Each row below holds a small network's activations on one input, seen along a few directions.
Each table varies a few parts of the input and shows all the possible inputs, shuffled.
A made-up example of a description, with smaller parts first: one of 2 separate values, together with either a single point or one of 11 places around a ring or (one of 5 places around a ring, together with one of 6 places along a line).
Shared parts are said once, and a part with two or three values counts as separate values.

Rows:
R1: [ 41  23  13  -9 -13 -12 -39 -21  72  10  60 -26 -10]
R2: [-42  40  25  67  19 -13   1  42  13  45   1 -17 -50]
R3: [ 16  13   2 -50  48  38 -37 -11 -10  10  42  23  14]
R4: [ 48   8 -13  -4   0  16  24 -10 -82  24   5   5  84]
R5: [-33  21   6  66  23 -43 -20  50  49  18  -4 -13 -54]
R6: [-52  -9 -39   4 -24  25 -40  31   0 -62 -33  16 -63]
R7: [-47  59  19  99  16 -26  14   4 -28  42  14  -8 -32]
R8: [-56  20   1 -16 -48 -38  69  19  -2   7 -38   1 -32]
R9: [ 65 -64 -18 -27  -2 -36 -46  15   5  -7 -32  -4  57]
R10: [-34  -6 -22 -11 -37 -87  33  11  39 -33 -67  -7 -45]
R11: [ 59 -86  19  -8  -1  16  24  -3  26 -19 -37  28  51]
R12: [ 27  71  19  24  -9   9   2 -61   4  32  72 -20  15]
R13: [-67  13 -20   3 -26  56 -21  21 -31 -30 -31  12 -54]
R14: [-62  36  -6  17 -52 -51  81 -21 -43   7 -23  10 -18]
R15: [  8  -7 -11 -55  53  21 -45 -10   9  -3  47  19  12]
R16: [-41 -21 -52  14 -20   5 -55  11   3 -69 -55   6 -72]
R17: [ 59 -48 -12 -37  -5 -11 -24  41  -3  -4  -6   9  60]
R18: [ 32  44  26  -9 -11  19 -13 -26  40  35  65 -31  -4]
R19: [-60   5 -12 -21 -42 -52  62  24  20  -9 -36  -6 -32]
R20: [ 44 -80  13 -16   5  33  45  -6  14   0 -26  17  51]
R21: [ 64 -98  16   1  -1  -6   1 -25  34 -21 -62  19  49]
R22: [-62  28  12  -7 -44 -45  75   1 -25   0 -26  -8 -24]
R23: [ 40 -43 -17 -46   0   6  -3  37 -13  17   5  -4  64]
R24: [ 53 -25  -6 -38  -4  23   9  35 -39  31   0   0  60]
R25: [ 26  55  37   0  -3  14  -5 -42  19  26  71 -38   6]
R26: [ 57 -63  22  -9   2  49  57  -9 -10  12 -29  21  46]
R27: [-48  49  37  74  23 -20   9  24 -10  37  14 -27 -40]
R28: [ 44  -8   5 -29   5  22  18  15 -62  18  10 -11  74]
R29: [-76  23  -8  11 -21  52 -13   3 -54 -39 -18   0 -43]
R30: [ 23  27  11 -14  -6   4 -21 -22  61  26  68 -37  -4]
R31: [-50  24   7  61  26 -28  -4  46  36  34   5 -24 -49]
R32: [ 51 -50  30  -2  10  47  66 -26 -31  -1 -17  10  57]
R33: [ 50  12   4   0 -12 -35 -57 -41  79   5  40 -37 -18]
R34: [ 27 -13  -9 -48  47   4 -64  -6  18 -21  41  33   5]
R35: [ 54 -38  12  21   5  43  72 -47 -49   4 -19  23  66]
R36: [-70  -5 -34  -2 -21  40 -26  25 -10 -45 -26   4 -56]
R37: [  8  28  14 -42  58  35 -29 -31 -30  -3  47  13  28]
R38: [ 34 -30 -21 -40  51 -18 -81 -28  23 -25  22  21  -3]
R39: [-75  35 -27  38 -28  45  -7 -18 -72 -32 -20  18 -33]
R40: [  9  45  -4 -18  54  32 -23 -52 -47   1  44  30  40]
R41: [-22  11  -5  73  29 -65 -34  33  53   9 -25 -23 -63]
R42: [-45   3 -13 -19 -44 -66  48  28  34 -25 -47   2 -37]
Describe the family of inputs behind these rows.
> one of 6 places along a line, together with either one of 3 separate values or one of 4 places along a line
Changing only the place on the line of 6 turns R22 into R42. The same change can be made to R27. Which row results?
> R5
Changing only the place on the line of 6 turns R17 into R4. The same change can be made to R11. Which row results?
> R35
Change only the place on the line of 4 in R9. List by row number the other rows that result.
> R21, R33, R38
Change only the choice among 3 separate values in R39. List by row number the other rows that result.
> R7, R14
